A small network was shown many inputs. Here are its activations along a few directions, one row for each input.
Each table varies a few parts of the input and shows all the possible inputs, shuffled.
Descriptions start from the smaller parts, as in this example, which fits no table here: ring(8) and (point or line(9) or (values(3) and line(6))).
Shared parts are said once, and a part with two or three values counts as separate values.

Other details of the inputs shift rows strongly along three fixed directions, in all tables alike. That doesn't count.

Table:
r1: [-26  42 -24 -52  14 -38  38  -9  -2   9 -10  13]
r2: [  6  29 -21  45 -16  13  -5  18 -32 -33  -1  52]
r3: [-28   6 -20  -6  23  -5  12   4  -9   0 -20  40]
r4: [ 32  39  -8  34  -8   7  -2   7 -37 -30   1  48]
r5: [-31  49 -24 -44   6 -31  47 -11  -5  22  -6  10]
r6: [ 15  25 -26  20 -22   0  -6   7 -31 -18  11  46]
r7: [ 34  30 -29   3  -6  -2  -6   3 -14 -26  12  31]
r8: [ 11  21 -26  25  -5  -4 -14  19 -10 -17  -1  46]
r9: [ 45  41 -30 -50 -31 -17 -43 -37  76  17  40 -22]
r10: [ 47   7  17  15 -44   7 -51  -4  20   4  34 -29]
r11: [-33 -40  41  -3  26  23  17  -7 -12   8 -34 -29]
r12: [ 14 -20  17  24  -2 -15  -2   3  31  -5  29 -35]
r13: [-29 -58  20  -7  38  19  16   8 -10  13 -22 -24]
r14: [-53 -34  11 -48  10  12  13 -24   3  23  -8 -33]
r15: [  6  20 -14 -29  -7   6 -12 -30  33  23  25  -5]
r16: [-12  29 -21 -60 -13 -45   8 -59  53  32  43 -24]
r17: [ 23 -22  29  30  12  19 -19  21 -13  -9   3 -15]
r18: [  4  13 -17 -25 -14  -6 -17 -26  37  31  15   0]
r19: [ 24  40 -13  47 -15 -14  24  27 -40 -23  -8  33]
r20: [ 24 -22  27  37  -9  11 -22  10  -6  10  -3 -10]
r21: [-20  10 -14   8  30  14  19  10 -23 -26 -20  36]
r22: [-29   6   5  22  23   5  16  28 -61 -37 -29  50]
r23: [ 19 -19  27  26  -9   8 -30  19  -5 -16  -6 -19]
r24: [-34 -30  36  19  20  15  51  34 -22  11 -33 -30]
r25: [-34   5  -7 -17  21  17  23 -17  -4   1 -14  13]
r26: [-59 -29   9 -47  25  11   3 -12  21  16 -12 -30]
r27: [-27  28 -28 -11  20   1  27 -13 -16   3 -13  57]
r28: [ 30  -8  23  27 -10   1   5  43  10   2   4 -41]
r29: [-35  29 -15 -51   5 -21  13 -28  -7  21  -9  39]
r30: [ 59 -12  -5  -5 -32  -7 -51  -5  44  21  36 -36]
r31: [ 22  25 -11  23   1 -14  -9  18 -29 -16  -7  53]
r32: [ 28 -30  12  21   3  20 -18  15  -2  -6  13 -24]
r33: [-55 -29  21 -25  22 -14  41 -28  25  22   6 -34]
r34: [-40 -63  25  22  28  24  26  13 -35  10 -38  -8]
r35: [ 11 -21  10  16 -12  13 -32  10  25  -7   1 -30]
r36: [ 10   5 -18 -28 -15  -9 -24  -6  15   6  24  -4]
r37: [ 30 -21  29  32  -5  18 -21   6   0  11   5 -19]
r38: [-31 -48  42  27  43  25  20  24 -38 -20 -49 -11]
r39: [-19  14   3  12  24  10  25   4 -49 -12 -17  47]
r40: [-35  30 -24  -1  12 -31  44 -18 -25 -12   1  37]
r41: [-42 -19   4 -58  19 -31  15 -38  44  30  17 -56]
r42: [-34  -9  -6 -38  21   9  26 -23 -11  18  -5   3]
r43: [-14  11 -21  -9   4  -3   6   8 -30 -23  -5  33]
r44: [ 49   1  10 -19 -34 -13 -61 -10  52  27  37 -40]
r45: [-40  10  -4 -44  27 -32  32 -15   4  18 -14 -25]
r46: [  8 -24   9  17  -7  16 -35  15  21   2  14 -26]
r47: [ 37 -18   5   4 -33   7 -29 -13  29   9  12 -40]
r48: [-30  36 -36 -55  -6 -18   3 -35  24  27   6  32]
r49: [  9   6 -18 -34 -26 -11 -18 -25  24  27  21  -5]
r50: [-51 -28   6 -58  26   2   8 -25  38  22 -24 -36]
r51: [ 28 -30   9  26  -9  11 -18  17   0 -18  -9 -21]
r52: [-41 -48  42  19  28  23  23   9 -32  -4 -50 -14]
r53: [ 17  19  -3 -41 -11 -20 -24 -21  31   8   6 -12]
r54: [ 10 -25  28  13  -3   9 -33  16   1   1   8 -26]
r55: [ 16 -31  30  65 -11   8  18  24   1 -21  13  -9]
r56: [ 12  31 -24  43 -18   9 -11  16 -26 -24   6  55]
r57: [ 30 -15  27  25   6  18 -21  15  -6 -14   2 -21]
r58: [ 34 -11   5  23  -3  19 -33  11  23   0  22 -23]
r59: [ 31 -31  13  31  -9  22 -14   6   0   9   9 -21]
r60: [ 18 -20  29  47 -15  20 -27  21 -20  -7   5  -9]
r61: [ 51  53 -45 -31 -47 -29 -38 -19  28  -9  36  19]
r62: [ 25  49 -23   6 -10 -29  13  23  -7  -6   9   9]
r63: [ 33  28 -24  36 -17   5   5   6 -33 -33  -5  46]
r64: [-18  23 -31 -27  19 -10  28  -8 -25 -20 -21  44]
r65: [ 21  48 -19  18 -16 -29  11  -3 -12  -4   8  10]
r66: [-23   0   4 -27  33  -5  14  -5 -12   9 -16  19]
r67: [ -1  22 -18 -34 -27  -5 -21 -31  40  16  14  -9]
r68: [ 23  19 -31  16 -12 -11 -10  17 -24 -20   3  48]
r69: [-36  27 -32 -42  -2 -13  25 -25 -20  -4 -16  41]
r70: [-44 -42  41  -4  16  18   9  -3 -15   8 -33 -28]
r71: [ 19 -28  23  23  -8  -7   4  13  34  -9  26 -29]
r72: [ 22 -19  15  37 -10  28 -17   3  15  -5  -2 -25]
r73: [-43  -1  -7 -41  24 -35  28 -29  20  10  10 -14]
r74: [-37 -39  42  -1  16  18  51  29 -12  19 -33 -35]
r75: [ 25 -15  27  10 -12   4   8  40  14   6   0 -39]
r76: [ 30  29 -24  33 -11  11   7   7 -38 -32   3  47]
r77: [ 19 -22  14  37 -16  22 -21   6  17  -5  -7 -24]
r78: [ 18  25 -26  11   6  -1  -7   7   0  -9   6  40]
Each input here is: values(2) and (line(9) or (values(3) and ring(10))).
Question: The inputs of r37 and r66 match in every part but the values(2) part. If r19 is changed in the same way as r37 into r66, which row does it become?
Answer: r1
Question: The inputs of r53 and r52 match in every part but the values(2) part. If r31 is changed in the same way as r53 into r52, which row does it become?
Answer: r20
Question: Start at r75 and move only the line(9) part, one step at a time. The first step leads to r28. Which rows follow, in order?
Answer: r62, r1, r45, r41, r73, r12, r71
Question: Change only the values(2) part in r55. List by row number the other rows that result.
Answer: r71
Question: Change only the values(3) part in r48. List by row number the other rows that result.
Answer: r29, r49
Question: Change only the values(2) part in r30. List by row number the other rows that result.
Answer: r34
Question: Change only the ring(10) part in r30. List by row number the other rows that result.
Answer: r7, r13, r32, r36, r43, r51, r61, r64, r68

Table:
r79: [ 97  30  -8  70 -44  11 -45  35 -16 -30  25  22]
r80: [  4  16  -2 -42  -6 -10   0 -37  35  22  17 -22]
r81: [-19  34 -28 -46   6 -14  16 -15  16   7  -5  24]
r82: [  9  -6  14 -23 -12  -2 -23  -6  21  14   4 -33]
r83: [  3  26 -16  -2 -16  -8  -5   5  -4  -7  -4  23]
r84: [ 86  50 -24  54 -56  -5 -33   4  19 -20  42  19]
r85: [ -5   9  -8  -7   7  -5   9   9 -20 -15 -14  21]
r86: [ -7   7   5  29   7  -8  15  13 -36 -20  -9  26]
r87: [ -5  14  -2  16  17  -5  23   5 -25 -13  -6  29]
r88: [-10 -17   0 -28  -3   5 -21 -22  18  16  14  -2]
r89: [  4  -5   3 -16 -17  -4 -19  -2  31  11   6 -30]
r90: [ -1 -35  19  22  -3  21  -6  21  -3   0 -13 -26]
r91: [ -6  -4   9  21  11  11  11  20 -48 -11 -23  23]
r92: [ 19 -12   9   4  -5  -4 -16  10  10  -5   9 -24]
r93: [ 10  -9  11 -15 -13  -2  -8 -20  20  13  14 -36]
r94: [  1 -12  12   9 -17  -2  -6  -7  19  10  11 -30]
r95: [-11  24 -33 -29  -2  -2 -12 -25   2 -11  12  33]
r96: [ 71  43 -27  52 -54  -8 -26   7   2 -25  35  25]
r97: [ -7   2 -10 -42   1   9 -25 -35  40  14  20 -15]
r98: [ -1 -29  12  10  -3  12  -7  15   8   1  -8 -28]
r99: [  3  -8   7 -24  -3   1 -10  -4  10  11  -1 -21]
r100: [-35 -22  20  29  30   0  29  23 -45 -19 -28  14]
r101: [-21   3  -8  13   9   6  34  -1 -22 -11 -16  23]
r102: [-14 -14  11  -5  -2 -10  -1  -4  18  13   7 -28]
r103: [ -7 -14   1  42  10   3  16  32 -30 -24 -14  17]
r104: [ 13  -8  11 -24 -11   4 -20  -8  16  20   7 -32]
r105: [ 97  42 -13  53 -47   3 -47  22  -9 -18  33  21]
r106: [ -2  -8  -8  27  16  13  -4   2 -21 -15 -18  33]
r107: [-16  28 -19 -39   5 -26  19 -24  -2   7   9  20]
r108: [-12  32 -25 -41   8 -30  14 -14  -1  -1   6  25]
r109: [  5 -15  -1 -10  -9   0 -35 -22  23  12   6 -16]
r110: [-26   5 -14 -11  19  -9  28   4  -8  -4 -10  19]
r111: [  4   7  -2 -26  -8   5  -9 -11  28  24   5 -17]
r112: [-15  32 -21 -43   6 -20  24 -30   2   9   7  21]
r113: [-11 -29  20  22  15   9  10  13   7   6  -3 -25]
r114: [  7 -24  22   9  14   8  -5  13   9  -2  -4 -29]
r115: [ -1  18 -10   1   4  -4  21  -8 -19 -11  -4  25]
r116: [ 17 -21  26  12   2  21 -14  11   3   9  -6 -29]
r117: [ 10 -28  24  19  -5   8  -4   2   1   2   7 -33]
r118: [-10 -25  11   8   3   0   4   6   8   8   5 -26]
r119: [-15  -8  10  21  14   4  10  25 -36 -24 -29  18]
r120: [-21 -11  -3  12  13   0  18  20 -18 -15 -17  11]
r121: [-15  -7   0  10  10  16  17  15 -23  -2 -22  16]
r122: [-13 -20  24   1   2  -1   3  -7   1   7  -1 -28]
r123: [ -5   3   3  21   8  16  12  15 -24  -1 -18  20]
r124: [  2 -14  -9 -15  -3   1 -25 -23  15  10   4  -5]
r125: [-14  15 -15   7  -3  -8  24  -3 -16  -8  -2  27]
r126: [ -3   2  10  28   4   8   5  24 -45 -20 -26  27]
r127: [ -2 -36  21  32   1  18   9   8   3   4  -1 -31]
r128: [ -7  25 -24 -31   3  -4  -7 -25   8   6  12  45]
r129: [-12   1  -2  27   5  -7  12  22 -21 -20 -11  20]
r130: [ 13  -6   8 -14  -3  -6  -6 -14  23  16  21 -31]
r131: [  7  11   0 -49  -2  -4 -12 -20  34  24   8 -23]
r132: [-21 -12   4   9  31   3  25  20 -31 -19 -24  16]
r133: [-25 -16   7   6  30  11  26  20 -34 -16 -33  15]
r134: [  5  27 -16   8  -3 -11  13  -4   2  -3  10  23]
r135: [-11  33 -20 -47  11 -16  12 -16   7   4  -5  23]
r136: [ 82  49 -22  44 -63  -7 -52  17   9 -16  34  21]
r137: [-16 -38  25  11   6  23   2  13 -10  15 -17 -29]
r138: [  5  -8  15  -3   3   2   3 -12  15  11   8 -24]
r139: [-17  37 -22 -46   5 -31   9 -15   2  -2   0  25]
r140: [  2  -6  19 -14  -6   2 -16  -5   1  18  -2 -23]
r141: [ -2  33 -32 -29  -4 -13   9  -6   8  -1   1  27]
r142: [  2  -4  15 -21   6   8  -5  -9   7  23  -3 -20]
r143: [ -4   8  -3  35  -6  -7  12  13 -21 -16  -2  22]
r144: [  9   3  -2  33  -1  16   6  22 -30  -8 -12  23]
r145: [-28 -18   6  -6   9  -3  20  -5   2  10  -2 -14]
r146: [-16 -42  35  25  19   6   3  22 -15  -8 -16 -30]
r147: [ -8  18 -14 -16   3   1  10  -1   4   3 -10  18]
r148: [ -5 -19  -1 -10   5  21 -22 -15  17   0  11 -15]
r149: [  9 -34  26  15   8  22  -7  18  -5   0 -13 -29]
r150: [  5 -10   4  -8  -8  -3  -2 -12  31  20  21 -33]
r151: [  8  -4   2 -10  -2  -5  -8  -4  37  15  16 -29]
r152: [-20 -17   3 -13   2  13 -23 -17  12  -2   4 -13]
r153: [ -8  -2  -3 -42 -12  -5 -30 -33  33  23  21  -4]
r154: [-24   4 -14 -12  18  -5  24   6  -6  -6 -13  17]
r155: [-16  28 -20 -41   8 -29  17 -19  -1   6   9  19]
r156: [  3 -13  13  19 -19   4  -5  -4  11   2   4 -25]
r157: [ -1  -8  16  -5  -9  -3  -4 -15   9   6   3 -26]
r158: [ -7  17 -16  -4  -5   1   9   6 -19  -3 -11  29]
r159: [-16  18 -20 -15   7   0  19   4 -13  -4 -16  31]
r160: [ -8  17 -18  -5   5 -14  19  -1  -1  -1   7  20]
r161: [-12  21 -35 -36   9 -10  -2 -32   4   5  -1  39]
r162: [-27   9 -12 -15  21  -6  24   3  -1  -4 -15  18]
r163: [ -3 -14  16  12  -9  10 -10   9  -5  11  -8 -16]
r164: [ 10 -22  18  11   8   1  -2   7   6   3   9 -27]
r165: [ 11 -18  19  11  11   3  -5  10  10   1   3 -26]
r166: [  4 -22  15  22  -7   2 -13  18  10  -6  -1 -27]
r167: [  7  23  -8  -3   8 -15   9  -2  -3  -5   9  19]
r168: [  2 -23  19  21  -2  13   4  -1  17  10   5 -31]
r169: [  3   6 -15  -5  -1   6 -12 -10  -3  -3  11  36]
r170: [ -4 -38  25  23  23  11   8  22 -12  -7 -11 -24]
Question: The inputs of r96 and r84 match in every part but one. If r88 is changed in the same way as r96 into r84, which row does it become?
Answer: r128
Question: The inputs of r162 and r166 match in every part but one. If r97 is changed in the same way as r162 into r166, which row does it become?
Answer: r152
Question: What is each input in this table made of?
Answer: line(4) and (values(3) or (values(2) and line(10)))
Question: Change only the line(10) part in r142. List by row number the other rows that result.
Answer: r80, r87, r114, r116, r131, r135, r138, r165, r167
Question: Change only the values(2) part in r137. List by row number the other rows that result.
Answer: r91
Question: Change only the values(3) part in r152. List by row number the other rows that result.
Answer: r109, r153
Question: Start at r82 and move only the line(4) part, one step at a time. The first step leads to r99. Which rows follow, in order?
Answer: r149, r131
